These are the activations of a small neural network, seen along a few directions. Each row is one input.
In each table, some parts of the input vary, and every possible input appears once, in random order.
Descriptions start from the smaller parts, as in this example, which fits no table here: line(6) and (point or ring(9) or (values(2) and ring(8))).
Shared parts are said once, and a part with two or three values counts as separate values.

Other details of the inputs shift rows strongly along three fixed directions, in all tables alike. That doesn't count.

Table:
r1: [ 18 -10  -5 -32 -18 -22 -16  33  15 -10 -33   0 -31 -19]
r2: [-23 -10   4   8  30 -40  30  50  28  -9  30 -34 -40   2]
r3: [ 22   3   8 -27 -10 -10   2  13   4 -27  -6 -25 -42  14]
r4: [-27  16  16  57  -8  53  15  -7  28  44  -4   9  18  -2]
r5: [-30  10   8   1  50 -36  19 -30 -41 -49  56 -54  -7  39]
r6: [-16   8   1   2  23 -20  28  -7  -5 -38  54 -21  14  16]
r7: [-21 -18  -5   7  27 -47  29  13 -10 -17  54 -20 -45  43]
r8: [-50   9   9  47  20  23  14 -20   1  29  -2 -10  15  -9]
r9: [-59  -5  -6  53  24  32  30 -47 -27  15  35   4  11  27]
r10: [-4 13 11 36  2 17 -6  9 17 33 14 -5 -7  6]
r11: [-26 -20 -11  28 -14 -31  11  36  34  23  55  11 -38  19]
r12: [ 73   3   6 -46 -44  17   2  51  39 -11 -53   2 -50   0]
r13: [-40   9   9  61  13  39 -10 -27  -4  64 -10  32  59 -32]
r14: [-26   2   4  34   0  24   4 -22   4  14   7  20  53 -18]
r15: [ 37  -1   0 -21 -22  24 -13  13  14  19 -61  29  14 -28]
r16: [ 18  -6  -4 -42  15 -52  37  35  10 -76  47 -38 -27  25]
r17: [ 19  17   3  -8 -14  46 -12 -32 -20  13 -65   8  15  -9]
r18: [ 36   3   8 -22  10 -15  22  36  11 -26  12 -21 -29  13]
r19: [ 43   4  11  -5 -13   2  -2  58  36  16   1  -2 -39   4]
r20: [ 56  -1   7 -27 -16  -1  17  60  33 -15 -14 -10 -42   7]
r21: [ 55  17  -5 -64 -15  23  17 -37 -25 -62 -34   1  31  19]
r22: [-70  13   8  79 -18  33 -14 -20  27  56  36   5  23  -7]
r23: [-18  13   6  -6  28  -9   8 -42 -41 -41  22 -41   0  33]
r24: [-68   4   8  68   3  30  -7 -18  18  60  -7  19  34 -33]
r25: [ 30  12   2  -2 -41  23 -26  12  23  22 -12  16  -1  -4]
r26: [ -6   9   7  18  14   8 -15  -8 -14  28  -8  -9   2  -3]
r27: [-24 -24 -19  24 -22  21  -2  -7   8  28   7  43   8 -11]
r28: [ -9   3   5   4  44 -17  23   2 -19 -11  17 -24   3   4]
r29: [  0  10   0  14 -10   4  -9   4  17  10  25   1   5   4]
r30: [ 56  16  -6 -74 -22  19  12 -40 -28 -72 -40  -4  19  19]
r31: [  7 -10 -12 -15  29 -13  13 -33 -52  -6  -7   1  -1  29]
r32: [ 81  20   3 -37 -15  58 -24 -15 -26  26 -84  30  29 -11]
r33: [-44  -6   2   9  46 -54   8   7 -16 -23  46 -53 -31  15]
r34: [ 41   7  -6 -52  -7   1 -26 -46 -44 -40 -28   7  36   3]
r35: [ 18  -7   5 -13 -16 -15 -13  48  28  16 -23 -13 -55 -14]
r36: [-15 -10   3  13 -34  -7 -24  24  38  22   1  13 -14 -27]
r37: [-44   3   3   8  27  -6 -10 -56 -42  -9  -4 -10  32  -8]
r38: [-40 -25 -16  21  32 -19  27  12 -11   6  33  -7 -34  14]
r39: [ 15 -26 -14   9 -42  -2 -19  27  30  46  -9  52 -13 -11]
r40: [-34  -4  -1  -8  51 -56  14 -22 -32 -55  67 -28  25  13]
r41: [ 10  13   5 -22  -2   4  12 -14 -13 -39 -12 -25 -18  20]
r42: [ 25  -7   1 -16   2 -19 -19  41  13  18 -12  12  -9 -21]
r43: [-34   3   5  24 -21  -6  -2  11  32   7  32 -11 -18  -2]
r44: [ 23   3  -2 -32  20   7   4 -31 -42 -27 -37   6  43  -7]
r45: [-16 -17 -13   9  12 -10  -6 -29 -32  25  -6  28  16   4]
r46: [ -6 -26 -26 -37  30 -23  16 -31 -57 -40  -1   6   2  13]
r47: [ -8 -18   0  -6  17 -62  14  51  29 -29  56 -15 -20  -8]
r48: [ 10   8  -2 -13  -4  28 -36 -51 -41  12 -54  15  41 -14]
r49: [ 45  -8  -5 -24 -27 -15 -31  38  29   8 -11  18 -12 -18]
r50: [-30  -8   2  27 -23   2  -4  21  45  19   8  13   1 -26]
r51: [-33  -1   2  37 -36  18 -19   8  40  35  -5  22   8 -29]
r52: [ 16  11  -3 -24 -35   9   0  -3  12 -27 -11  -4  -9   6]
r53: [ 35  -6   5  -1 -12   2   6  71  42  28 -25   2 -36 -18]
r54: [-23 -12 -17  28 -25  31  11  -7  12  23  19  30  -3   8]
r55: [ 10   4   3   5 -13 -12   0  46  40   7  35  -1 -18   2]
r56: [ 21   8  -4 -24  21   3 -23 -44 -49  -7 -30   7  42  -5]
r57: [-10   7  -2  -6  -5  17 -23 -64 -38 -14 -14   8  51  -4]
r58: [ 13   4  -2 -29  20 -13 -23 -35 -48 -18 -21  -5  25  -1]
r59: [-16   6   1  11  -3  27   4 -39  -6  -2 -10  20  56 -12]
r60: [ 39  -3   2  -8  -5 -13 -17  57  27  29 -16  -4 -41 -10]
Each input here is: ring(5) and (values(2) or ring(10)).
The inputs of r51 and r1 match in every part but the ring(5) part. If r47 is changed in the same way as r51 into r1, which row does it become? -> r13
The inputs of r11 and r39 match in every part but the ring(5) part. If r30 is changed in the same way as r11 into r39, which row does it become? -> r50
Which other rows does r45 become when the values(2) part takes its other values? List them by row number. -> r46
A walk changes only the ring(10) part. It starts at r16 and steps to r6. List the rest of the walk in order. -> r55, r29, r25, r22, r43, r52, r30, r21
A walk changes only the ring(5) part. It starts at r14 and steps to r44. List the rest of the walk in order. -> r53, r20, r16

Table:
r61: [-52  -9  -7  29  24 -19   9 -35 -21  -4  47   7  23  15]
r62: [ 54  -4 -10 -41 -33 -12   5  44  24 -27  -6   0 -40  10]
r63: [ 30   7  -3 -19 -25  16   7  -6   4  -9  -8  20  -1  21]
r64: [-52   9  -1  43   2  45 -16 -66 -24  35  -3  24  67 -16]
r65: [-93  10  17  90  21  12  14  -3  31  38  57 -13  22  -8]
r66: [-36   1  -3  -8  27 -41  29   3  -3 -51  62 -43 -15  22]
r67: [ 82 -10  -9 -59   2 -19  17  65   9 -25 -24 -14 -56  16]
r68: [-62  13  19  73   6  32  10 -19  19  41  22  -1  37 -11]
r69: [-34  16   8  19   9  19   9 -30  -7 -10  20  -8  23   6]
r70: [ 39  28  15 -14  -8  60   0 -62 -30 -11 -57  20  58  -7]
r71: [ 61 -13 -21 -84  11  -8   4 -29 -66 -55 -57   5 -12  18]
r72: [ 21 -15  -8 -10 -29   3 -22  19  30  19 -19  22  -6 -18]
r73: [ 30  13   1  -3 -39  46 -11  -4  13  15 -43  16  16 -17]
r74: [ 20 -14  -6 -36  -8 -38  -9  22  -6  -9 -25 -12 -45   1]
r75: [ 30  -2 -10  -6 -42  28 -23  -3   6  29 -34  43  14 -18]
r76: [ -1  -8   6  32 -36  21 -30  42  49  59 -26  36  -1 -41]
r77: [ 38   3 -10  -9  14  49  -7 -49 -57  22 -61  29  51  -5]
r78: [-25   8 -11   0  19  17  -2 -81 -53 -15   3  11  61   7]
r79: [-32 -14 -10 -16  34 -75  10  15 -10 -55  53 -39 -18  10]
r80: [-12  -5   6  52 -39  31  -1  34  56  60  19  25 -12  -8]
r81: [ 10  15  20  22 -15  27 -25  23  24  35 -20  -9 -24  -1]
r82: [ 23   1   5   3   9   1 -17  24   4  41 -23   9  -5 -18]
r83: [-25 -17  -2 -19  39 -77  16  19  -9 -52  46 -37 -12   7]
r84: [ 73  19  10 -52   4   7  -2  23  -7 -11 -44  -9 -14  13]
r85: [ 21  11   4 -26  -3  18   2 -30 -26 -13 -40 -16  -7  20]
r86: [-20   2  -5 -22  24 -52  29   8  -2 -62  60 -37 -28  31]
r87: [ -4   2  -7 -51  35 -30   6 -58 -66 -77  11 -21  29  12]
r88: [-35 -36  -3  33  -9 -60   3  81  62  26  70   0 -60 -11]
r89: [-43  10   4  20  40 -14  10 -44 -28  -9  16  -4  47  -8]
r90: [ 17  -6   0  14 -26  34   2  44  36  46 -30  21 -44  -7]
r91: [-42  -1   2  38   8   6  14 -16  12  -1  39 -15  13  11]
r92: [ 17 -15   8   5 -14 -27 -32  68  38  31  -3  -6 -62 -23]
The inputs of r71 and r90 match in every part but one. If r78 is changed in the same way as r71 into r90, which row does it become? -> r86
Describe the family of inputs behind these rows. -> values(2) and (ring(5) or line(11))
Which other rows does r63 become when the line(11) part takes its other values? List them by row number. -> r62, r65, r66, r68, r69, r70, r73, r80, r86, r91
Which other rows does r64 become when the values(2) part takes its other values? List them by row number. -> r66
A walk changes only the ring(5) part. It starts at r85 and steps to r90. List the rest of the walk in order. -> r67, r84, r81

Table:
r93: [ 31   6  -9 -48  -1 -26  11  43  12 -48   5 -34 -42   8]
r94: [-35   9   4  45  -8  13  13 -13  19  21  32   9   7  13]
r95: [ 46  14  16  -1 -36  61 -25  -6   6  23 -49  21  10 -10]
r96: [ 44 -24 -11 -29  -6 -37  -8  67  22  11 -14  11 -29 -16]
r97: [-34 -14   8  39  19 -26  25  45  30  10  57 -18 -44  15]
r98: [-34  -1  -9 -17  39 -30   7 -42 -52 -32  17 -21   9   6]
r99: [  3   3  -6 -31  27  -6  16 -49 -45 -68  31 -27  19  27]
r100: [ 39 -12 -10 -24 -42  10 -29  16  15  19 -40  40  -9 -29]
r101: [-70 -24  -9  50   1 -32  -4  19  25  23  46   0 -13 -10]
r102: [ 22   3  10 -36   1 -38  23  27  17 -51  12 -36 -31  16]
r103: [  3  -7 -10   5 -28  23 -28  10  16  46 -46  24  -6 -21]
r104: [ 34   6 -12  -4 -24  31 -34   3   2  59 -54  33  24 -27]
r105: [-25   9   3  21  -5  -7  18  35  44  17  23 -19 -27   1]
r106: [-24  15   8  44  15  71   7 -66 -34  21  -7  14  58   0]
r107: [ 11 -26  -3 -42   9 -65  -4  31   0 -48   3 -28 -43   7]
r108: [-25  17   4  14  -8  22  19 -33   1  -5  15  -1  34   9]
r109: [-36 -10  -3  15  21 -40  -8  37  19  25  33  -5 -27 -14]
r110: [-41   6  22  75 -14  28  -6  13  33  61  22   4  -5   0]
r111: [ 35 -26 -11 -21 -30   4 -16  39  21  19 -50  27 -24 -20]
r112: [-17  -4   6 -12  24 -25  -3 -38 -42 -30   2 -13  14  -3]
r113: [ 47  18  11 -13 -30  30  -4 -12   4   4 -45  13   3  10]
r114: [ 64 -12  -1 -43 -18 -35 -28  51  18   1 -34   7 -22 -16]
r115: [-32  14  -2  17  26  -9  25 -26  -8 -10  31 -25  -2  28]
r116: [ 39 -27  -6 -36 -17 -28  -6  58  21   0 -24  17 -47 -22]
r117: [-20  -6   8 -12  44 -50  -3 -17 -30 -34  27 -20   8   4]
r118: [ 21  21  -4 -16 -16  47  -3 -44 -20 -21 -23  10  44   1]
r119: [-44   2   8  21  29 -18  44  -1   6 -23  46 -29   2  17]
r120: [-59  -6   7  72 -10   0   6  32  44  47  64   2 -23   7]
r121: [-37  -4   4  42  19  16  -8 -16  -6  46   0  31  34 -22]
r122: [-17  -7 -14   1  21 -24  -8 -26 -27  -7  21   3  36  -1]
r123: [  7  21   2  -5  15  48  15 -58 -44 -29 -23   1  52   7]
r124: [ 30  17  -2 -24  -5  35  -1 -38 -35  -8 -28  -2  10  23]
r125: [ 22   8  -6 -30  14   5   5 -15 -23 -35   1 -25  -9  15]
r126: [ 30   7  10 -10 -24   6  -5  40  31 -10 -13 -10 -22  -9]
r127: [ 29  -2 -11 -63  20 -22 -10 -46 -57 -56 -12   8  31   9]
r128: [ -6  14   8  55 -22  65   7 -23  15  61 -26  35  30  -3]
Describe the family of inputs behind these rows. -> values(4) and (line(4) or ring(5))
The inputs of r101 and r103 match in every part but the values(4) part. If r99 is changed in the same way as r101 into r103, which row does it become? -> r125
Which other rows does r104 become when the values(4) part takes its other values? List them by row number. -> r96, r114, r122
Which other rows agree with r112 in the values(4) part? List them by row number. -> r95, r102, r107, r110, r113, r114, r117, r126
Which other rows does r109 become when the values(4) part takes its other values? List them by row number. -> r117, r121, r127
A walk changes only the ring(5) part. It starts at r93 and steps to r125. List the rest of the walk in order. -> r124, r115, r105
